These are the activations of a small neural network, seen along a few directions. Each row is one input.
Each table varies a few parts of the input and shows all the possible inputs, shuffled.
A made-up example of a description, with smaller parts first: line(6) and (point or ring(9) or (values(3) and ring(5))).
Shared parts are said once, and a part with two or three values counts as separate values.
(in the rows, 128 means zero)

Other details of the inputs vary at random and push rows far along three fixed directions, the same in every table; ignore that.

A family of inputs:
row 1: [100 122 112 135  65  93 112 132 145  98 145  92 138]
row 2: [125 118 122 131 117  96 134 136  98 132  96 128 101]
row 3: [ 93  81 127  94  78 112 138 122 136 124  86  60 168]
row 4: [131 124 154 119 143 152 136 121 165 120 159  92 196]
row 5: [131 137 134 137 116 144 117 116 160  94 187 104 208]
row 6: [152 169 125 148 151 113 111 123 139 110 186 171 124]
row 7: [ 91 113 104 152  30  74 120 150 129  87 116  83 114]
row 8: [156 135 140 117 144 115 114 102 154  98 176 128 206]
row 9: [102 111 146 115 144 160 164 144 123 174  68 107  88]
row 10: [138 119 123 114 145 130 155 137 102 147  85 140  97]
row 11: [113 123 117 150  92 119 131 143 119 120 109 122  97]
row 12: [116 116 131 110 153 130 139 131  99 169  78 136  94]
row 13: [ 88  68 158  66 168 210 181 130 101 200  63  78 158]
row 14: [120 132 147 110 187 187 160 121 123 164 135 139 125]
row 15: [124 151 106 163  98  75 124 154 107 119 112 168  35]
row 16: [124 152 107 163 102  81 123 153 105 121 109 172  36]
row 17: [148 149 138 144 126 137 110 107 138 100 171 133 147]
row 18: [147 130 109 140  79  56 111 126 134  74 142 120 144]
row 19: [123 111 114 107 120 117 142 141 109 152  66 127  85]
row 20: [184 179 132 162 163 131  82 103 163  84 231 180 187]
row 21: [ 95  78 152  94 142 176 167 136 153 149 111  56 179]
row 22: [105 127 124 128 131 155 141 139 116 164  88 135  86]
row 23: [139 137 144 133 172 182 142 121 109 161 110 167  83]
row 24: [138 118 147 109 152 140 126 109 137 122 162 110 207]
row 25: [146 155 131 143 134 132 108 117 158  94 201 138 188]
row 26: [114 122 125 138  93 130 127 135 137 114 134 111 142]
row 27: [145 167 115 155 137  92 112 134 122 118 156 179  71]
row 28: [105 116 133 125 101 147 132 126 114 145  86 116  80]
row 29: [ 71  86 139  95  90 171 149 123 151 133 124  45 199]
row 30: [ 98 120 137 116 143 161 160 139 115 163  98 126  97]
row 31: [158 164 137 140 195 176 118 112 133 151 156 185 124]
row 32: [ 63  88 121 113  68 139 150 149 120 149  66  73 102]
row 33: [141 132 154 127 148 149 132 118 165 112 169 103 198]
row 34: [140 130 126 142 132 106 129 138 149 103 154 111 142]
row 35: [126 115 137  92 163 156 153 120 123 162  88 127 131]
row 36: [157 143 113 127 154 106 117 135 111 137 120 171  95]
row 37: [ 82  61 120  89  54 120 130 136 132 121  98  28 193]
row 38: [154 135 141 118 172 143 122 113 128 123 171 130 194]
row 39: [141 159 121 141 138 114 105 118 147 107 184 147 137]
row 40: [158 147 136 126 183 124 143 125 104 151 105 189  82]
row 41: [173 155 100 160  95  43  76 129 133  60 193 144 159]
row 42: [143 146 124 148 128 135 103 119 145 112 163 147 145]
row 43: [118 118 109 150  44  89  84 122 154  77 156  88 162]
row 44: [121 110 149  85 201 193 154 122 106 193  93 127 141]
row 45: [166 154 142 117 219 156 123 116 113 162 148 183 135]
row 46: [122 128 135 144 115 116 143 142 131 126 109 110 105]
row 47: [118 102 153 104 189 188 173 138 134 169 104 108 134]
row 48: [187 162 132 125 200 136 127 119 125 131 156 194 133]
row 49: [102 101 118 130 103 102 139 157 130 136  83  96  81]
row 50: [129 158 114 149 124 101 115 137 126 123 138 162  81]
row 51: [102  82 109 115  46  79 116 144 124  99 110  62 158]
row 52: [138 116 139  89 178 173 152 120 125 162 107 130 152]
row 53: [125 110 148  96 144 145 130 102 148 126 148  95 215]
row 54: [179 162 126 120 205 137 114 120 124 144 150 187 128]
row 55: [145 165 133 133 167 144 112 112 154 120 190 150 167]
row 56: [135 153 111 164 108  69 116 155 118 130  90 158  30]
row 57: [142 130 147 129 141 175 121  99 150 110 178 109 195]
row 58: [139 153 143 126 192 189 136 120 136 158 148 167 137]
row 59: [150 145 149 131 191 190 132 112 129 153 148 169 130]
row 60: [114 102 144  93 134 144 134 106 143 133 129  84 204]
row 61: [119 110 157 108 128 188 134 100 149 121 155  84 200]
row 62: [121 135 138 126 137 152 138 119 146 116 169 108 178]
row 63: [164 152 115 153 106  47  78 121 135  75 181 151 152]
row 64: [116 122 141 125 125 158 139 123 111 149  96 132  83]
row 65: [ 88  68 120  92  84 127 159 151 101 155  48  73 107]
row 66: [170 165 132 157 156 143 100 105 155  91 212 158 185]
row 67: [128 115 120 130  78  74 123 124 132  88 127 100 154]
row 68: [161 146 110 145 110  59 111 133 120  96 128 166  95]
row 69: [146 130 101 146  81  54  96 144 116  90 139 133 118]
row 70: [ 80  82 138 104  88 177 140 122 154 130 123  52 203]
row 71: [133 132 119 149  84 111  93 118 142  96 150 121 131]
row 72: [145 142 141 120 195 143 155 122  94 165  97 175  89]
row 73: [133 137 108 145 117  64 115 145  90 140  83 171  39]
row 74: [133 155 136 136 179 160 143 136 113 163 119 181  79]
row 75: [145 146 142 137 175 172 134 121 109 161 114 181  72]
row 76: [118 133 104 164  55  72 102 146 133  90 133 126 103]
row 77: [127 149 101 165 103  90 109 150 108 132  96 174  33]
row 78: [118 145 133 120 178 165 148 129 113 175 110 158  78]
row 79: [117 135 145 117 172 178 153 128 125 161 125 143 124]
row 80: [110 104 124 110 106 103 143 134 111 143  69 118  94]
row 81: [101 121 121 133 101 118 143 144 114 135 106 123  79]
row 82: [128 136 149 115 165 188 135 108 125 161 118 138 116]
row 83: [170 168  98 176 104  30  67 136 168  58 199 148 131]
row 84: [128 130 145 125 175 192 150 127 123 160 122 151 126]
row 85: [162 144 104 142 109  63 107 139 120 101 128 166  92]
row 86: [143 145 103 179  65  69  90 133 128  76 150 142  94]
row 87: [105 118 115 137  58  92 116 129 150  77 166  74 169]
row 88: [174 173 139 153 198 165 116 114 131 133 176 202 125]
row 89: [ 98 117 130 119 134 152 164 137 110 155  99 113  90]
row 90: [175 148 135 121 154 113 106 102 159  90 194 144 208]
row 91: [ 81  67 127  99  86 127 158 151  91 160  47  73 106]
row 92: [126 160 109 154 130 106 121 147 108 146 102 181  37]
row 93: [ 90  69 158  72 123 173 160 109 141 143 109  46 228]
row 94: [174 160 106 148 149  83 114 139 103 117 132 186  80]
row 95: [ 97  78 117 100  43  89 128 127 145  98 100  50 177]
row 96: [138 138 114 148 116  63 126 143  90 130  83 175  41]
row 97: [159 128 129 113 143 127 115 117 146 102 178 121 207]
row 98: [ 80 110 105 127  76 100 141 153 105 151  63 106  39]
row 99: [159 155 139 136 161 163 100  98 150 118 182 150 165]
row 100: [131 115 145 124 126 175 122 106 153 112 169  99 202]
row 101: [108 126 151 108 184 207 175 125 119 173 116 126 135]
row 102: [ 75 100 109 127  34  93 118 139 144 101 117  57 147]
row 103: [122 136 120 152 126 125 131 149 104 147  91 168  47]
row 104: [111 102 127  95 152 155 149 140  98 180  66 118 101]
row 105: [ 99 102 104 150  24  83  99 137 134  91 113  85 112]
Each input here is: line(5) and (values(2) or ring(8) or line(11)).
Q: The inputs of row 68 and row 35 match in every part but the line(5) part. If row 69 is changed in the same way as row 68 into row 35, which row does it become?
A: row 104
Q: The inputs of row 41 and row 51 match in every part but the line(5) part. If row 34 is changed in the same way as row 41 into row 51, which row does it become?
A: row 21
Q: Which other rows does row 46 become when the values(2) part takes its other values? List them by row number.
A: row 34
Q: Start at row 17 and move only the line(5) part, one step at a time. The first step leads to row 61. Which rows follow, in order?
A: row 64, row 28, row 82
Q: Start at row 41 and move only the ring(8) part, one step at a time. The first step leads to row 94. Which rows follow, in order?
A: row 10, row 18, row 67, row 72, row 2, row 38
Q: Which other rows does row 8 become when the ring(8) part takes its other values? List them by row number.
A: row 13, row 51, row 63, row 65, row 85, row 90, row 93
Q: Which other rows does row 17 become when the line(11) part takes its other values? List them by row number.
A: row 5, row 7, row 11, row 57, row 62, row 66, row 86, row 87, row 89, row 101

A family of inputs:
row 106: [102  97 111 118  61 119 113 129 122 109 125  81 168]
row 107: [175 146 132 137 143  76 101 115 142  91 170 142 162]
row 108: [147 160 133 153 140 119 119 124 158 100 181 141 144]
row 109: [170 145 130 115 179 112 135 119 113 133 123 175 126]
row 110: [122  99 127  96 120 112 144 131 124 141  81 103 136]
row 111: [125 149 114 153  94  73 112 138 146  93 161 126 116]
row 112: [ 91 110 125 110 107 132 143 129 104 150  93 115 112]
row 113: [116 113 129 118 123 160 122 121 131 150 104 116 121]
row 114: [121 112 151 104 155 201 151 104 112 160 107 126 144]
row 115: [124 111 144 119 120 172 116 109 165 120 148  89 189]
row 116: [124 104 152 112 157 210 155 120 119 158 109 119 149]
row 117: [142 137 117 162  69  85  90 122 141  82 145 131 113]
row 118: [140 135 135 148 154 157 146 140 115 141 119 155  96]
row 119: [144 151 113 140 124 102  94 123 131 103 184 150 165]
row 120: [112 116 135 116 134 154 147 132 145 121 163  91 191]
row 121: [109 104 120 129  53 111 104 116 137 102 122  85 147]
row 122: [112 117 117 118  88 122  97 118 150 113 146  90 175]
row 123: [125 132 120 161  95 104 139 144 107 119  93 147  50]
row 124: [144 134 126 135 149 157 125 126  99 148 113 168  95]
row 125: [148 120 114 141 122  70 132 152  88 127  86 151  65]
row 126: [138 119 118 133 120  72 119 145 118 126  92 127  85]
row 127: [ 93 101 123 109  81 133 124 124 120 138  96  90 132]
row 128: [138 155 124 134 173 130 131 140 112 144 146 172 105]
row 129: [ 87 109 119 108 115 136 129 135 123 161  93 105 113]
row 130: [140 142 127 153 118 122 109 129 159 105 154 124 135]
row 131: [171 146 139  99 220 151 132 117 141 158 135 166 154]
row 132: [ 89 112 130 109 116 135 156 137 112 147 100 105 113]
row 133: [144 136 132 150 113 127 119 118 121 109 131 150 107]
row 134: [145 151 117 165 112  95 117 144 138  89 166 143 121]
row 135: [113 121 140 124 132 157 137 128 172 119 157  82 183]
row 136: [ 91 109 134 117 114 140 165 138 122 139 107  97 120]
row 137: [164 131 117 120 160 102 133 139 105 135 110 167 112]
row 138: [124 151 119 132 142 115 118 129 110 151 118 169  81]
row 139: [113 121 155 115 170 192 177 126 128 154 118 118 136]
row 140: [100 107 124 111 100 142 139 125  99 148  84 114 106]
row 141: [105 122 124 126 107 118 124 135 165 111 158  82 168]
row 142: [179 144 146 125 179 114 124 104 131 105 173 151 180]
row 143: [154 155 152 139 190 179 141 116 139 145 147 163 124]
row 144: [107 142 106 139 117  89 122 155 117 146  99 147  48]
row 145: [131 156 129 127 153 121 120 125 138 129 162 148 133]
Q: What is each input in this table made of?
A: line(4) and (values(2) or ring(8))
Q: The inputs of row 140 and row 122 match in every part but the line(4) part. If row 139 is changed in the same way as row 140 into row 122, which row does it become?
A: row 135
Q: Start at row 137 and move only the line(4) part, one step at a time. The first step leads to row 109. Which rows follow, in order?
A: row 110, row 131
Q: Which other rows does row 124 become when the ring(8) part takes its other values? List them by row number.
A: row 106, row 116, row 118, row 119, row 120, row 128, row 134
Q: List by row number the other rows that have the line(4) part in common with row 138.
A: row 107, row 108, row 110, row 111, row 117, row 121, row 127, row 143, row 145
Q: Which other rows does row 142 become when the values(2) part takes its other values? List them by row number.
A: row 109

A family of inputs:
row 146: [135 163 122 144 133  81 112 126 148 104 173 149 137]
row 147: [112  74 163  81 187 206 194 130 123 175  84  78 189]
row 148: [142 133 146 112 166 189 115  93 132 132 169 133 192]
row 149: [139 135 148 110 159 151 147 102 138 118 180 119 203]
row 150: [148 132 132 127 133  96 136 128 129 108 142 130 150]
row 151: [107 113 156 109 188 219 185 139 135 179 105 115 120]
row 152: [ 87  95 101 112  40  84 114 143 127 119  88  74 120]
row 153: [101 107 169  66 199 214 165 104 152 180 132  90 204]
row 154: [ 99  74 129 133  59 131 145 141 119 111  80  71 135]
row 155: [ 94  99 120 124  60  77 118 138 154 101 117  55 145]
row 156: [ 93  88 151 102 148 219 171 134 132 188  65  87 108]
row 157: [ 93 109 125 107 133 145 169 145  90 164  77 120  84]
row 158: [106  91 163  86 147 221 163  96 118 166 104  85 179]
row 159: [ 89  89 103 120  26  87 106 131 117 106  88  72 125]
row 160: [150 174 114 173 110  84  85 124 127 106 149 188  65]
row 161: [107 118 120 157  86 114 136 159 122 131  86 127  41]
row 162: [162 158 110 173  93  57 109 143 109  78 141 175  68]
row 163: [138 144 112 152  82  96  88 116 134  75 181 131 156]
row 164: [156 184 140 146 224 150 155 138 116 165 135 203  53]
row 165: [150 123  99 176  57  58  96 145 104  92  95 140  57]
row 166: [146 173 105 157 117  73 101 139 135  92 185 160 127]
row 167: [116 112 123 136  96 123 120 137 146 128  98 102 103]
row 168: [144 149 121 129 148  97 111 120 129 107 175 149 161]
row 169: [100 100 148  79 205 215 178 132 114 206 105 111 171]
row 170: [ 82  89 137 109 108 159 173 148 151 141 103  55 150]
row 171: [ 98 114  98 125  59  56 109 153 118 115  97  99  88]
row 172: [141 112 142 132  86 134 114 106 154  73 183  84 223]
row 173: [153 176 131 130 213 138 138 133 112 166 143 200  94]
row 174: [151 152 148 127 184 165 146 104 119 130 165 167 146]
row 175: [ 80 115 143 103 151 172 185 145 106 184  71 114  82]
row 176: [123 133 125 119 107 108 106 111 160 107 156 114 166]
row 177: [135 121 125  97 145 154 102 110 157 122 179 103 234]
row 178: [107 123 130 127 100 128 114 115 140 131 115 115 130]
row 179: [101 127 104 147  57  85 117 149 123  97 132 107 111]
row 180: [167 168 108 141 172  91  95 140 116 135 159 200  98]
row 181: [ 81  90 116 121  32 121 112 133 130 114 107  55 152]
row 182: [106 130 120 156  67 100 111 130 137 102 138 122 110]
row 183: [124 116 118 130  84 101 116 114 113 121  99 124 106]
row 184: [116 140  98 154 120 108 133 163  83 148  93 176  29]
row 185: [112 131 139 133 125 146 146 133 143 123 138 107 130]
row 186: [ 89  81 121 100  92 161 126 128 128 150  99  75 170]
row 187: [143 159 139 135 184 128 136 127 145 136 155 145 129]
row 188: [163 131 113 139 152 102 130 146 100 147  68 184  45]
row 189: [155 128 131 124 126  87 114 128 130 107 138 130 144]
row 190: [144 156 117 140 130 117  92 118 131 121 148 161 122]
row 191: [160 148 153 104 216 154 139 106 115 160 139 174 134]
row 192: [ 92  96 118 114 107 168 136 138  98 168  73 109 101]
row 193: [117 117 123  95 158 152 147 131  90 182  59 151  66]
row 194: [112 120 120 138 112  97 143 155 138 132 103 106  91]
row 195: [133 107 128 126  79 108 112 119 131 103 111 102 151]
row 196: [106 114 130 114 135 115 167 136  88 163  65 133  67]
row 197: [167 178 128 146 194 123 112 122 134 143 137 200  73]
row 198: [120  85 133 114 113 154 147 134 113 152  55 102 118]
row 199: [110 133 113 137 126 124 145 147  81 145  83 161  44]
row 200: [167 151 129 145 127  89 117 121 142  77 189 141 175]
row 201: [146 161 123 148 130 134  99 116 144 104 193 150 163]
row 202: [138 143 130 143 117 120  95 110 162  99 160 117 161]
row 203: [182 163 138 149 202 129 141 137 117 126 151 193 113]
row 204: [120 125 143 139  97 144 111 110 175  88 189  80 205]
row 205: [ 87  97 104 141  65 119 125 153 101 138  92 110  87]
row 206: [166 127 144 118 196 141 137 129 123 147 119 153 136]
row 207: [144 132 126 116 133 112 122 108 126 125 125 149 130]
row 208: [141 104 136 132 101 133 125 120 157  68 180  79 231]
row 209: [143 175 136 149 182 143 133 126 125 138 157 197  90]
row 210: [162 149 137 123 174 148 106 109 187 109 189 122 199]
row 211: [161 152 132 111 175 121  99 104 142 112 192 147 193]
row 212: [154 142 126 133 146 103 103 126 176  97 180 115 170]
row 213: [128 151 104 145 153 111 139 164  86 159 102 187  38]
row 214: [141 136 135 136 122 138 125 103 127 110 157 139 150]
row 215: [143 120 140 126 128 153 134 117 114 135 108 136 119]
row 216: [153 160 138 156 152 139 104 114 143 125 160 160 114]
row 217: [134 104 123 116  85  96 120 123 134 105 109 100 151]
Q: What is each input in this table made of?
A: ring(8) and line(9)
Q: The inputs of row 163 and row 157 match in every part but the ring(8) part. If row 205 is changed in the same way as row 163 into row 157, which row does it become?
A: row 213
Q: The inputs of row 208 and row 198 match in every part but the ring(8) part. If row 174 is changed in the same way as row 208 into row 198, which row does it become?
A: row 183
Q: Which other rows does row 155 become when the line(9) part takes its other values? List them by row number.
A: row 153, row 171, row 180, row 189, row 191, row 206, row 211, row 212
Q: Which other rows does row 181 become when the line(9) part takes its other values? List them by row number.
A: row 148, row 156, row 158, row 160, row 165, row 192, row 215, row 216
